A small network was trained on made-up records. Each row is its average activation on records with the value named, seen along a few directions.
Related values have similar rows: they may be neighbours, one step apart, or belong to one group.
(in the rows, 500 means zero)
Strong random noise was added to every row along 20 fixed directions; ignore it. To show where, here is one row again and again, with new noise each time:
[557 524 378 424 491 329 481 579 500 425 416 544 478 431 406 440 467 536
 496 415 446 486 424 381 535 539 665 548 502 619 455]
[497 422 571 613 507 581 620 626 501 475 443 477 372 550 439 449 515 538
 529 563 327 424 272 445 413 576 542 427 656 477 622]
[524 505 508 389 453 604 612 272 515 566 636 404 599 559 509 516 488 513
 351 547 625 452 556 576 601 351 333 398 397 519 515]
[536 448 393 548 517 385 564 423 488 738 633 588 430 583 523 327 538 527
 407 390 463 539 587 411 566 533 462 419 554 647 468]
[555 504 489 536 434 346 446 558 474 637 390 509 490 517 551 476 478 546
 400 322 552 629 525 379 552 476 573 546 496 576 553]
[527 639 435 378 440 548 366 479 471 415 584 447 517 593 577 378 389 410
 335 750 354 441 584 364 448 349 341 496 440 468 394]
[440 356 390 454 455 513 551 526 362 352 251 336 583 590 466 552 424 481
 435 484 577 308 257 415 581 673 448 608 472 368 609]
[490 741 544 486 553 479 385 519 535 341 582 629 503 371 383 532 449 668
 574 636 477 743 552 538 584 335 734 399 380 512 582]
[508 455 630 530 457 542 621 650 599 542 545 567 527 413 569 510 496 556
 630 542 497 455 553 523 468 380 426 542 604 610 512]
[506 578 563 772 530 453 532 473 539 527 591 520 530 607 528 538 543 545
 433 552 486 527 433 446 567 683 439 464 403 542 524]
[464 421 473 581 409 584 484 514 441 353 380 601 672 572 694 513 462 470
 474 490 470 654 446 414 487 651 410 471 424 518 509]
[363 469 416 471 510 547 535 580 489 457 437 532 627 337 558 438 382 546
 674 520 457 344 537 522 508 480 365 434 451 580 634]
[574 603 455 380 541 523 496 353 507 414 673 437 455 521 580 500 572 312
 505 684 467 512 467 490 441 408 269 404 447 444 493]
[474 531 465 640 626 389 557 411 446 551 580 469 416 591 527 527 618 418
 522 527 505 509 360 440 556 679 329 456 483 467 605]
[583 640 553 504 332 624 610 328 532 531 481 459 563 556 411 534 515 613
 263 414 503 576 453 565 584 465 503 404 347 464 388]
[557 499 518 508 587 596 580 467 510 517 507 549 373 433 481 623 511 495
 478 471 604 469 407 506 539 500 475 650 575 410 549]
[562 376 621 380 526 512 404 508 506 440 496 532 485 436 590 446 567 477
 580 436 592 459 509 465 522 398 611 411 608 589 408]
[506 461 446 471 462 480 460 502 444 349 443 445 574 638 526 492 489 381
 490 581 502 513 449 474 492 604 466 532 458 371 460]
[485 553 606 654 477 623 589 599 622 451 456 373 551 381 349 543 455 463
 501 527 478 394 478 645 408 679 597 504 408 535 648]
[569 517 511 580 512 591 436 483 479 352 588 489 451 398 596 532 619 447
 529 642 539 500 480 462 452 647 499 516 438 552 498]
[593 407 351 433 429 612 548 285 425 570 568 435 420 591 580 620 522 491
 321 521 532 571 470 503 368 479 420 630 464 472 507]
[551 661 524 501 447 616 441 410 617 604 596 567 556 304 558 557 573 395
 547 241 727 639 584 626 619 568 316 438 295 434 446]


Field MAS:
bur: [431 471 372 457 451 474 483 606 588 632 439 486 529 355 425 498 370 544
 586 342 364 452 543 571 330 457 517 560 492 613 568]
moke: [400 571 630 632 491 583 471 413 402 528 454 426 454 491 531 677 598 557
 382 505 481 608 469 505 462 570 492 582 431 537 522]
pigun: [481 516 512 489 353 664 485 558 379 454 360 319 504 393 446 488 509 627
 401 577 613 364 550 516 584 538 527 613 458 381 524]
nafi: [408 552 519 460 486 529 534 617 543 295 551 736 537 605 399 647 435 578
 507 606 436 869 308 425 550 520 568 589 530 507 477]
fefe: [544 528 466 449 522 482 445 475 531 417 514 498 510 632 486 488 443 360
 460 577 408 612 450 493 381 455 489 384 510 363 533]
puni: [564 498 568 351 399 530 534 459 524 586 335 389 447 447 412 367 548 469
 424 264 419 286 458 524 483 416 575 367 585 503 298]
feke: [666 504 450 500 459 588 310 475 498 491 478 404 416 517 480 387 468 485
 268 443 580 459 494 424 514 508 694 372 463 389 521]
suga: [608 547 501 588 567 510 432 448 618 674 557 358 416 360 454 631 484 492
 374 362 631 427 469 518 467 508 595 475 393 596 713]
dib: [521 525 451 507 689 471 516 454 425 601 484 615 313 440 554 520 513 485
 466 514 485 596 608 466 461 365 532 582 667 454 577]
pudam: [428 418 478 458 537 415 421 629 536 594 733 541 442 620 411 452 524 541
 642 574 548 523 525 497 558 477 536 534 600 463 444]
kesen: [434 264 505 415 482 464 464 538 413 459 499 611 531 622 529 550 538 554
 538 464 603 677 518 452 525 556 647 683 619 590 397]
bimo: [497 528 702 521 459 550 469 506 593 406 562 580 622 529 513 428 590 456
 515 556 465 620 685 615 506 486 593 408 503 521 260]
A value of MAS combines one of 4 hidden first parts with one of 3 second parts; all combinations occur once.
Changing only the second part turns bur into pigun. puni has the same second part as bur; what does that change turn puni into?
> kesen
Changing only the second part turns nafi into suga. fefe has the same second part as nafi; what does that change turn fefe into?
> dib

Field LOM:
bot: [529 522 376 490 520 712 599 422 478 444 560 628 473 260 546 505 511 489
 561 545 606 547 652 630 552 522 423 570 468 390 575]
nimi: [353 485 437 365 571 432 602 410 430 458 359 524 548 419 383 450 488 541
 540 381 444 307 471 550 545 539 484 456 515 590 393]
ris: [612 814 344 447 474 547 369 626 615 428 467 601 441 211 315 405 370 509
 487 444 437 455 599 535 528 486 696 480 351 391 432]
mel: [557 489 393 429 491 554 441 444 508 407 508 450 349 430 478 696 472 556
 275 457 386 580 147 290 332 516 579 585 472 706 588]
bedo: [654 542 664 650 560 244 289 538 569 613 418 315 397 529 425 437 644 516
 560 216 637 587 234 420 663 500 760 106 460 416 732]
duto: [541 606 431 457 583 500 586 444 461 366 444 607 488 407 458 510 482 410
 489 557 475 555 562 538 476 578 540 620 502 504 437]
buk: [519 647 542 546 527 543 378 454 443 490 660 488 433 350 623 370 620 581
 564 612 607 260 450 352 758 461 271 241 384 502 459]
bog: [571 517 512 573 478 436 472 520 570 455 416 548 581 561 544 461 492 487
 467 345 419 490 349 417 538 537 522 317 480 511 408]
godid: [565 606 262 518 427 466 509 329 538 495 586 528 547 499 508 544 476 439
 306 432 401 694 468 457 371 631 473 435 263 642 516]
kuzus: [477 360 463 550 598 446 470 633 600 428 795 571 460 679 369 498 390 650
 576 764 489 447 470 462 508 437 653 598 624 490 521]
gutug: [649 550 489 626 430 457 868 537 625 356 492 683 676 316 528 571 463 595
 496 571 547 600 484 480 570 489 499 494 433 770 667]
nena: [661 319 466 352 429 565 393 400 571 266 569 706 661 661 619 603 435 656
 590 502 553 534 445 526 547 263 687 460 511 368 169]
movo: [528 665 686 834 464 473 576 614 623 539 545 646 528 626 433 346 571 530
 407 511 282 622 578 472 528 718 543 384 527 544 307]
reda: [358 383 574 596 605 656 466 455 485 391 497 493 627 650 619 618 354 442
 480 690 372 405 463 537 343 530 417 533 480 516 597]
mesu: [314 592 664 659 773 348 647 406 476 713 477 566 469 460 522 598 584 378
 533 438 485 639 623 589 463 609 330 530 576 648 677]
sekik: [374 527 578 424 490 473 609 525 552 511 503 589 720 369 541 462 498 479
 610 444 567 526 714 566 619 483 335 548 481 665 412]
fode: [573 567 543 623 687 404 427 397 442 466 273 458 408 347 545 664 530 464
 586 415 542 424 491 599 379 533 664 616 474 408 624]
muvit: [399 275 437 476 588 648 540 509 542 430 407 497 662 460 608 530 296 408
 585 482 469 267 530 574 341 586 442 507 517 637 624]
koso: [558 426 594 364 337 634 377 630 494 447 515 417 453 303 513 480 612 571
 551 454 700 430 525 489 595 447 610 582 516 505 364]
fita: [648 504 514 661 340 351 508 399 439 500 553 448 471 726 602 465 687 628
 515 581 455 625 427 474 508 491 529 339 433 413 418]
lidiv: [429 533 560 715 343 505 440 520 440 598 554 411 445 639 668 481 650 591
 677 616 255 345 436 530 344 553 229 396 439 392 325]
votug: [662 456 495 471 339 464 500 499 409 525 280 454 563 666 589 436 514 420
 397 348 655 514 543 460 636 463 524 470 511 229 421]
tib: [447 385 343 223 302 704 456 667 489 606 398 358 486 313 575 293 456 290
 587 396 425 428 570 531 272 477 296 404 565 519 611]
kibu: [308 712 470 696 629 394 476 427 533 693 649 505 453 588 424 462 522 474
 499 540 212 554 559 525 394 654 324 407 417 599 487]
bof: [593 515 511 519 648 529 648 367 537 413 419 584 561 547 555 558 402 441
 382 564 499 431 522 507 525 416 519 574 529 483 515]
The values of LOM form a network in which each value has 4 neighbours.
Name the neighbours of kuzus, in listed order.
> bot, nimi, mel, movo
Name the neighbours of fode, in listed order.
> duto, sekik, fita, bof
Name the neighbours of nena, in listed order.
> bedo, bog, reda, koso
Name the neighbours of tib, in listed order.
> ris, mesu, muvit, kibu
A value of LOM combines one of 5 hidden first parts with one of 5 second parts; all combinations occur once.
Changing only the second part turns ris into tib. reda has the same second part as ris; what does that change turn reda into?
> bof
Changing only the second part turns mel into movo. lidiv has the same second part as mel; what does that change turn lidiv into?
> fode
Changing only the second part turns bot into bedo. kuzus has the same second part as bot; what does that change turn kuzus into?
> kibu
Changing only the second part turns votug into duto. nena has the same second part as votug; what does that change turn nena into?
> sekik
